Each row below holds a small network's activations on one input, seen along a few directions.
Each table varies a few parts of the input and shows all the possible inputs, shuffled.
Descriptions start from the smaller parts, as in this example, which fits no table here: values(3) and (point or line(9) or (line(6) and ring(8))).
Shared parts are said once, and a part with two or three values counts as separate values.
In the rows, zero is written as 128.

Other details of the inputs shift rows strongly along two fixed directions, in all tables alike. That doesn't count.
To show where, the next rows are all for the same input, with only those details redrawn:
[127 116  93 139 121  78  95 128  83 124 150 112]
[ 91 187 142 160  82  82 179 133 155 168  96 118]
[139 108 129 133  99 167 107  92 144 152 132 204]

Table:
R1: [128 102  96 137 140 121 130 162 104  78 128 102]
R2: [135 120 108 149 167 107  88 130  99 145 147  85]
R3: [135 118 109 120  99 183 127  86 127 140 126 205]
R4: [ 74 205 213  65 134 104 176 116 163 155  75  81]
R5: [121 110 181  46 169 159 122 111 169  97 126 209]
R6: [183 120 131 118 110 190 110 123 149 145 117 185]
R7: [ 80 202 219  79 130 102 168 112 173 143  74  78]
R8: [114  90 100 130 162  94 118 162 112 130 141 111]
R9: [135 114 173  70 177  82 129 144 136  58 156 122]
R10: [153 134 105 139 158 127  90 145  98 124 139  76]
R11: [135 110 151 149 118 196 108  94 150 153 161 175]
R12: [101 196 145 157  63 105 203 140 153 143 107 107]
R13: [ 58 164 127 153 102 107 210 145 166 136  87 120]
R14: [127 116  93 139 121  78  95 128  83 124 150 112]
R15: [115 122 116 158 143 106  90 128  82 125 161  95]
R16: [122 207 142 153  81 114 206 150 148 145  76 101]
R17: [191 116 132 115 105 192 118 124 159 145 135 176]
R18: [139 122 185  60 164 106  98 112 106  92 151  72]
R19: [113 209 120 138  94 110 213 138 146 162  73 104]
R20: [154 109 190  36 136 159 122  80 137 130 108 188]
R21: [110 168 150 148 106 119 202 182 202 139  94  98]
R22: [123 126 103 152 131 126 107 121  84 103 169  84]
R23: [108 122  96 145 156 101  97 116  80 142 159  97]
R24: [149 116  93 123 146  83 105 144  82 151 144 108]
R25: [166 111 114 133 129  90 106 155  96 135 166  98]
R26: [140 112 107 138 111  85 104 141  86 120 173 106]
R27: [159 106 196  49 132 156 115  76 147 117 107 184]
R28: [152 114  99 134 139  83  96 142  92 139 142 104]
R29: [ 62 152 144 166 105  94 187 151 179 145  93 121]
R30: [124 118  86 128 128  77 104 129  73 135 153 116]
R31: [ 96 193 149 159 135 109 180 137 160 199  96  92]
R32: [162 130 105 136 153 130  98 145 108 125 157  68]
R33: [111 129  90 154 142 118  99 107  82 108 147  91]
R34: [127 122 138 150 115 208 111  86 132 129 135 180]
R35: [130 100  88 129 151 110 110 162 129 101 124  98]
R36: [ 95  94  87 145 132 105 121 139 107  83 133 113]
R37: [100 170 144 154  98 126 221 169 184 123  91  98]
R38: [111 120 102 156 149 102  89 115  89 130 156  93]
R39: [113  85 131 140 109 191 129 119 152 101 124 200]
R40: [169 109 178  58 146  77 123 116  98  86 146  93]
R41: [156 127 118 118 149 209 106  98 153 167 119 166]
R42: [113 119 159  67 181  79 113 138 132  64 135 127]
R43: [124  89 120 144 151  98 112 174 115 113 142 111]
R44: [137 102 102 131 147 113 113 176 122  96 129 101]
R45: [147 129 113 125 142 218 123  83 136 148 119 169]
R46: [ 91 202 233  83 127 104 175 122 168 136  79  80]
R47: [ 85 153 151 161 120  99 187 165 188 159  87 113]
R48: [138 135  85 143 156 131 104 117  86 110 133  76]
R49: [158 115 114 136 134  86  99 155  85 134 148 106]
R50: [118 102  75 122 151 117 136 150 102  95 128 103]
R51: [156 128 133 140 129 221 116  96 136 131 121 166]
R52: [170 105 210  54 130 157 122  85 142 111 113 185]
R53: [107  92 101 144 123 111 130 153 109  78 155 108]
R54: [160 109 156 143 137 198 107 109 159 166 153 166]
R55: [169 126  90 126 118 115 123 144  81  98 151  90]
R56: [ 90 186 217  91 143  81 198 153 192  98  90 131]
R57: [127 202 132 143  95 103 185 150 172 169  72  99]
R58: [167 121 111 122 107 196 125  95 138 131 110 186]
R59: [120 123 118 136 127 204 118  74 132 146 132 184]
R60: [143 117 130 133  87 187 119  98 128 123 128 201]
R61: [ 86 170 129 155 107 120 209 154 181 127  70 103]
R62: [113  78 144 143 117 177 119 126 159 123 134 205]
R63: [120  74 145 140 114 179 126 127 169 124 150 197]
R64: [ 91  89  93 137 147  89 120 148 104 116 147 119]
R65: [163 124 134 137 125 224 124  97 146 131 138 157]
R66: [132  86 120 141 148 100 120 174 124 114 159 104]
R67: [126 124  80 137 114  94 106 120  75 101 142 109]
R68: [161 129  74 110 143  99 106 146  87 135 131  97]
R69: [ 93 172 128 137 120 113 200 169 189 156  76 106]
R70: [153 112 156 146 141 196  99 109 149 165 136 175]
R71: [144 109 143 135  94 171 108 105 136 147 138 205]
R72: [147 133  90 136 163 123  88 131 105 129 133  74]
Changing only one part turns R23 into R11. The same change can be made to R20. Which row results? -> R40
Changing only one part turns R33 into R22. The same change can be made to R47. Which row results? -> R66
Describe the family of inputs behind these rows. -> values(3) and line(4) and (point or ring(5))
Which other rows does R68 become when the values(3) part takes its other values? List them by row number. -> R41, R69
Start at R35 and move only the ring(5) part, one step at a time. The first step leads to R61. Which rows follow, in order? -> R36, R29, R47
Which other rows does R27 become when the values(3) part takes its other values? List them by row number. -> R7, R42
Start at R13 and move only the line(4) part, one step at a time. The first step leads to R36. Which rows follow, in order? -> R39, R53
Which other rows does R48 become when the ring(5) part takes its other values? List them by row number. -> R2, R33, R38, R72
List by row number the other rows that have the line(4) part and the values(3) part in common with R12. -> R17, R25, R26, R40, R55

Table:
R73: [146  78 152 103 166 188 104 122 153 124 128 164]
R74: [125  69 127  75 161  79  92 140  87  64 153  98]
R75: [ 83 165 201 101 132 126 173 106 191 144  95 160]
R76: [155  86 103 129 111 200 121 114 134 133 138 169]
R77: [ 99 157 167 111 143  25 157 166 138 116 121  78]
R78: [165 100 105  98 162 108  93 135  71 109 140  76]
R79: [169 105 113 137 129 181 100 123 144 161 158 178]
R80: [ 87 160 102 165 111  60 150 163 117 167 105  72]
R81: [101 193 141 122 157  73 156 147 117 140 114  52]
R82: [127  98 105 104 179 104  97 139  74  65 164  89]
R83: [148 101 146 156 113 198  88  84 125 153 173 153]
R84: [ 97 172 183 127 144 157 178 120 189 150  95 144]
R85: [104 172 106 172 105  44 151 170 117 163 121  86]
R86: [ 94 191 105 158 137  79 160 147 119 162 126  56]
R87: [131 105 122 129 155 192  89  98 144 114 130 175]
R88: [146  87 165  67 145 158  90 102 143 135 127 177]
R89: [161  99 166  75 139 144  88 109 142 131 143 192]
R90: [160  89 150 106 143 178 118 131 148  97 147 182]
R91: [ 89 179 151  94 122  50 171 131 110 102 114  76]
R92: [131 164 136 152  91 165 184 121 176 190  90 134]
R93: [116 196 136 123 140  76 170 134 107 136 106  53]
R94: [122 162 188 133 131 145 180 147 199 152 101 151]
R95: [121 176 103 163  99  70 184 173 119 133 129  66]
R96: [109 194 100 159 120  81 173 134 109 158 118  57]
R97: [ 88 153 109 183 116  40 158 177 125 142 125  87]
R98: [121  65 110 149 127 175  96 116 141 143 132 193]
R99: [157 101 121 117 138 194  83 111 144 139 117 162]
R100: [122 166 180 115 128 160 171 134 188 174  82 131]
R101: [114  89 123  77 169  76  89 123  75  58 166 105]
R102: [137  77 110 103 172 108 100 157  85  71 151  81]
R103: [162  95 158  72 116 149 109 104 133 100 142 195]
R104: [113 183 170 115 110 162 193 113 169 137  92 146]
R105: [144 109 147 124 156 108  70 119  62 104 178  64]
R106: [168  96 102 145  96 160  97 103 118 155 140 203]
R107: [134 185 157 146 102 151 159 137 191 168  90 148]
R108: [104 168 107 157 128  81 161 167 130 168 115  47]
R109: [112 157 132 160  72 144 175 117 165 190  78 158]
R110: [154  89 102 144  89 165 108 114 120 128 145 208]
R111: [145 108 100 130 120 197 119  95 122 127 150 178]
R112: [118 100  58 142 127  95  91 122  46  96 162 117]
R113: [ 97 181 196  92 123 128 165 100 180 162  93 157]
R114: [161  89 157  68 129 158 101  89 130 130 121 175]
R115: [135 179 149 144  78 155 181 134 181 136  87 153]
R116: [147 123 118 119 147 193  81  91 133 134 129 170]
R117: [146 176 139 159  85 152 185 127 177 187 106 149]
R118: [162 124 111 119 130 193  93  79 120 128 123 170]
R119: [125 106 103 139 128 174  86  90 119 157 142 197]
R120: [129  79  61 140 116  98  92 141  59 103 150 109]
R121: [141 115 121 148 136 113  58 115  66 102 169  65]
R122: [153  91 103  95 155 111 102 146  71  82 146  81]
R123: [107 153 201 102 103 118 186 133 198 123 101 168]
R124: [143 112 117  74 160  77  82 101  58  95 155 101]
R125: [ 92 156 116 150 123  80 166 173 134 100  96  49]
R126: [140 187 139 128 127  63 171 161 117 138 110  58]
R127: [ 91 185  95 167 103  61 163 130  95 158 108  82]
R128: [167 102 120  79 146  63  82 127  69  97 157 107]
R129: [ 90 150 110 168 138  77 168 175 138 147 118  48]
R130: [129  76  70 156 129  78  91 159  72  87 173 121]
R131: [119  96  69 142 158 110 103 140  77  87 175  92]
R132: [118 167 161 157 112 149 168 143 202 148  91 152]
R133: [158  94 113 115 113 199 105 110 135 107 115 168]
R134: [137 174 175 120  98 151 194 138 179 139  97 152]
R135: [138  73 111 137 126 199 121 125 150 123 143 171]
R136: [128  97 112 142 153 192 105 102 144 139 153 176]
R137: [103 155 158 150 118 163 167 136 201 151  74 136]
R138: [140  83 120  69 145  83  93 130  72  74 148  98]
R139: [165 110 111 105 174  91  79 156  79 109 165  88]
R140: [154  85 114 145 122 184 121 131 150 119 160 186]
R141: [ 70 161 142 172 107 142 172 115 178 170  97 172]
R142: [ 60 160  98 173 113  60 170 153 110 118 120  85]
R143: [155  86 118 148 139 180 108 129 155 141 160 183]
R144: [178 118  79 128 138  97  79 138  72 102 147  92]
R145: [172 102 114 117 122 194  94  99 132 133 110 162]
R146: [132  98 162  98 145  78  61 105  62  97 177  83]
R147: [148  94  85 135 148  97  87 161  86  64 160  95]
R148: [ 80 172 142 193  86  62 145 132 102 159 133  61]
R149: [ 94 142 203  99 125 126 174 125 200 149  84 150]
R150: [120  63 106 145 109 180 110 119 137 121 134 195]
R151: [109 188 144 139  92 167 181 110 171 134  82 147]
R152: [131 102 118 125 137 195 103 102 141  92 132 178]
Changing only one part turns R103 into R110. The same change can be made to R123. Which row results? -> R130
Changing only one part turns R138 into R122. The same change can be made to R74. Which row results? -> R102
Describe the family of inputs behind these rows. -> line(5) and (point or (values(3) and ring(5)))
Which other rows does R93 become when the line(5) part takes its other values? List them by row number. -> R96, R118, R124, R127
